These are the activations of a small neural network, seen along a few directions. Each row is one input.
In each table, some parts of the input vary, and every possible input appears once, in random order.
Descriptions start from the smaller parts, as in this example, which fits no table here: ring(8) and (point or line(9) or (values(3) and line(6))).
Shared parts are said once, and a part with two or three values counts as separate values.
In the rows, zero is written as 100.

Other details of the inputs shift rows strongly along three fixed directions, in all tables alike. That doesn't count.
To show where, the next rows are all for the same input, with only those details redrawn:
[121 69 108 52 95 141 101 142 95 121 89 142 90]
[64 113 90 103 94 69 105 96 116 105 114 88 104]
[89 89 104 86 96 107 84 105 109 144 82 132 85]
[89 113 90 72 93 95 143 131 94 42 153 71 126]
[121 69 108 51 95 141 101 142 95 120 89 142 90]
[108 100 99 56 94 124 135 140 86 60 137 98 117]
[67 78 77 97 92 43 103 124 137 106 101 79 103]
[90 138 107 77 95 128 132 102 74 64 148 97 118]

Table:
row 1: [100 121 114 136 108 110 69 37 94 140 71 110 82]
row 2: [131 43 91 102 106 98 96 128 121 122 54 101 85]
row 3: [141 42 102 93 109 100 70 135 119 133 44 124 75]
row 4: [86 101 96 81 95 99 88 101 108 116 96 114 98]
row 5: [156 51 106 83 103 152 99 131 84 115 55 130 82]
row 6: [88 108 95 141 112 60 101 77 116 97 99 72 92]
row 7: [146 50 102 93 101 121 89 133 109 106 77 117 89]
row 8: [89 114 88 73 87 89 142 131 85 37 146 75 126]
row 9: [96 119 119 147 107 110 69 48 88 143 75 116 73]
row 10: [112 128 112 53 95 152 117 106 66 75 127 126 111]
row 11: [83 139 109 84 99 122 132 96 76 60 150 90 121]
row 12: [97 79 75 121 109 35 104 110 132 68 100 52 103]
row 13: [63 114 87 112 90 66 98 90 120 98 115 88 114]
row 14: [108 79 87 116 103 66 123 113 114 67 108 53 108]
row 15: [70 130 104 114 90 103 76 61 104 144 93 128 94]
row 16: [83 96 104 88 98 103 95 105 106 121 97 118 96]
row 17: [62 89 76 98 91 33 104 126 136 76 112 58 121]
row 18: [67 78 80 96 93 39 92 125 139 98 95 73 111]
row 19: [67 82 75 96 89 36 93 126 140 100 96 72 110]
row 20: [59 140 104 118 92 95 90 61 91 124 106 110 96]
row 21: [126 83 92 100 115 87 104 112 99 75 105 79 104]
row 22: [85 142 106 82 95 122 133 97 76 63 150 91 119]
row 23: [121 105 99 99 104 97 129 123 89 26 139 50 123]
row 24: [92 136 114 145 105 98 79 40 92 123 84 90 94]
row 25: [84 164 125 92 96 157 118 66 48 79 141 120 111]
row 26: [116 144 125 125 108 156 87 45 66 120 80 117 94]
row 27: [63 127 112 116 96 103 78 61 93 141 89 125 89]
row 28: [106 80 99 59 97 117 98 130 102 97 100 119 103]
row 29: [107 90 101 130 117 80 86 83 107 128 81 97 84]
row 30: [123 76 107 46 92 134 96 144 92 109 85 138 99]
row 31: [130 65 86 94 106 100 105 120 110 83 80 82 101]
row 32: [93 133 110 151 114 92 82 43 81 126 92 99 85]
row 33: [116 162 128 124 111 155 116 51 44 74 126 109 97]
row 34: [108 92 96 133 105 82 82 82 117 118 78 104 88]
row 35: [132 44 96 93 108 96 76 127 121 116 66 105 81]
row 36: [68 80 77 95 91 38 105 124 135 104 99 82 103]
row 37: [159 68 110 75 100 151 122 136 69 71 97 108 98]
row 38: [163 58 115 75 114 144 83 135 83 118 67 133 86]
row 39: [65 118 84 108 86 59 102 90 118 97 114 89 113]
row 40: [105 119 113 144 101 113 74 42 96 141 74 116 87]
row 41: [71 102 95 96 98 78 82 90 118 119 94 104 99]
row 42: [121 126 118 108 110 135 127 90 70 56 138 81 107]
row 43: [119 113 100 123 101 124 106 75 90 93 93 96 106]
row 44: [112 89 95 133 110 80 79 82 111 124 81 101 92]
row 45: [64 114 88 111 91 67 99 89 119 97 115 87 115]
The inputs of row 22 and row 19 match in every part but one. If row 36 is changed in the same way as row 22 into row 19, which row does it become?
Answer: row 30
Describe the family of inputs behind these rows.
Answer: values(5) and (line(4) or line(5))
List by row number the other rows that have the values(5) part in common with row 5.
Answer: row 8, row 9, row 20, row 25, row 27, row 32, row 33, row 37
Change only the line(4) part in row 13. List by row number the other rows that result.
Answer: row 15, row 39, row 45
Change only the line(4) part in row 10. List by row number the other rows that result.
Answer: row 4, row 28, row 41
A walk changes only the line(5) part. It starts at row 21 and steps to row 12. List the rest of the walk in order.
Answer: row 35, row 1, row 31
Change only the line(5) part in row 14. List by row number the other rows that result.
Answer: row 2, row 6, row 29, row 42

Table:
row 46: [111 88 97 89 105 95 101 118 114 64 107 64 123]
row 47: [43 128 95 165 93 25 89 63 118 127 104 76 87]
row 48: [84 85 100 12 91 122 109 156 101 100 111 132 103]
row 49: [87 59 89 102 102 56 116 139 130 111 78 78 82]
row 50: [101 94 116 108 115 119 70 83 85 159 61 137 57]
row 51: [91 106 126 23 91 169 91 128 74 134 110 170 102]
row 52: [106 70 84 84 114 73 146 147 107 48 127 46 101]
row 53: [125 111 132 86 106 162 117 104 48 107 104 137 91]
row 54: [102 72 86 103 84 91 97 102 113 110 85 108 97]
row 55: [83 130 117 151 123 95 71 31 88 159 89 131 63]
row 56: [58 180 112 149 93 122 99 5 68 112 114 102 112]
row 57: [87 71 74 108 76 62 107 123 129 82 102 77 110]
row 58: [106 60 90 101 105 65 60 110 129 117 59 92 100]
row 59: [105 102 91 110 118 78 145 119 101 42 159 55 109]
row 60: [87 50 73 102 79 66 93 134 134 110 69 90 106]
row 61: [111 111 120 91 104 133 52 77 91 129 57 129 86]
row 62: [136 109 101 82 102 135 101 97 84 92 102 126 112]
row 63: [103 107 93 89 92 104 87 98 101 111 71 102 104]
row 64: [117 69 106 76 91 152 97 109 104 134 57 136 83]
row 65: [119 41 85 94 108 64 70 134 157 109 68 93 96]
row 66: [127 61 103 88 93 147 91 113 115 137 67 151 84]
row 67: [80 115 101 132 98 63 48 62 124 124 80 92 96]
row 68: [105 75 87 87 104 65 80 113 122 84 72 75 104]
row 69: [75 91 92 135 98 36 103 97 115 114 101 83 87]
row 70: [104 111 105 111 103 87 71 71 103 100 96 95 104]
row 71: [120 96 98 86 101 96 113 120 111 40 133 59 124]
row 72: [90 103 88 128 97 73 54 72 129 156 57 123 93]
row 73: [133 110 115 82 105 140 78 101 87 82 101 126 106]
row 74: [137 92 113 82 96 155 84 96 95 138 75 138 95]
row 75: [57 178 124 170 112 90 83 5 78 148 107 125 77]
row 76: [124 89 84 68 90 105 127 148 93 42 120 69 140]
row 77: [138 93 121 77 108 154 136 136 75 81 125 128 93]
row 78: [101 59 94 104 109 76 94 131 107 117 86 94 84]
row 79: [88 123 75 98 96 64 125 95 103 48 117 47 131]
row 80: [48 108 70 155 85 28 84 67 145 115 91 79 103]
row 81: [102 89 87 109 112 65 120 126 104 63 133 74 99]
row 82: [137 151 116 81 96 167 119 75 48 64 136 115 124]
row 83: [116 60 82 77 113 71 134 151 97 55 113 63 96]
row 84: [134 80 111 89 111 122 56 94 106 124 66 141 88]
row 85: [111 54 77 73 87 95 112 135 113 89 71 98 100]
row 86: [99 133 129 107 107 145 129 88 63 97 126 107 100]
row 87: [114 121 111 101 112 121 148 104 69 42 168 68 108]
row 88: [100 97 114 118 103 105 83 99 97 145 80 144 72]
row 89: [100 54 74 106 96 51 67 112 139 146 44 97 102]
row 90: [105 129 109 79 85 161 122 92 64 72 107 114 109]
row 91: [132 110 108 82 91 145 89 100 80 106 95 127 107]
row 92: [79 135 93 131 105 61 131 89 85 45 164 45 112]
row 93: [126 76 96 88 110 93 127 131 83 65 131 84 96]
row 94: [97 82 94 108 114 79 130 122 102 74 127 58 102]
row 95: [119 84 116 98 118 127 94 99 73 127 88 124 78]
row 96: [90 71 112 34 88 127 67 135 110 164 89 176 82]
row 97: [74 49 70 36 90 47 104 181 151 93 121 110 112]
row 98: [111 159 132 78 100 170 149 101 28 47 146 106 107]
row 99: [135 97 116 67 101 149 86 121 78 74 97 111 115]
row 100: [99 158 119 97 110 135 107 59 78 58 124 74 117]
row 101: [64 149 99 147 99 84 80 31 113 137 89 82 112]
row 102: [94 44 86 99 101 47 96 139 126 134 53 100 72]
row 103: [102 155 134 112 102 150 135 73 54 84 147 108 98]
row 104: [110 62 73 96 89 78 114 127 124 78 99 96 110]
row 105: [78 147 81 109 97 75 135 79 105 44 133 34 136]
row 106: [67 150 85 149 102 60 95 41 127 105 113 70 117]
row 107: [37 156 102 161 97 45 109 58 94 100 124 61 106]
row 108: [118 68 106 94 86 142 88 101 110 142 71 140 84]
row 109: [63 135 108 142 90 117 88 34 102 143 84 108 98]
The inputs of row 97 and row 51 match in every part but one. If row 75 is changed in the same way as row 97 into row 51, which row does it become?
Answer: row 53
The inputs of row 70 and row 84 match in every part but one. If row 57 is changed in the same way as row 70 into row 84, which row does it become?
Answer: row 80
Describe the family of inputs behind these rows.
Answer: line(4) and (point or (values(3) and line(5)))
Change only the values(3) part in row 77. List by row number the other rows that result.
Answer: row 75, row 88
Change only the line(4) part in row 107. List by row number the other rows that result.
Answer: row 47, row 88, row 98
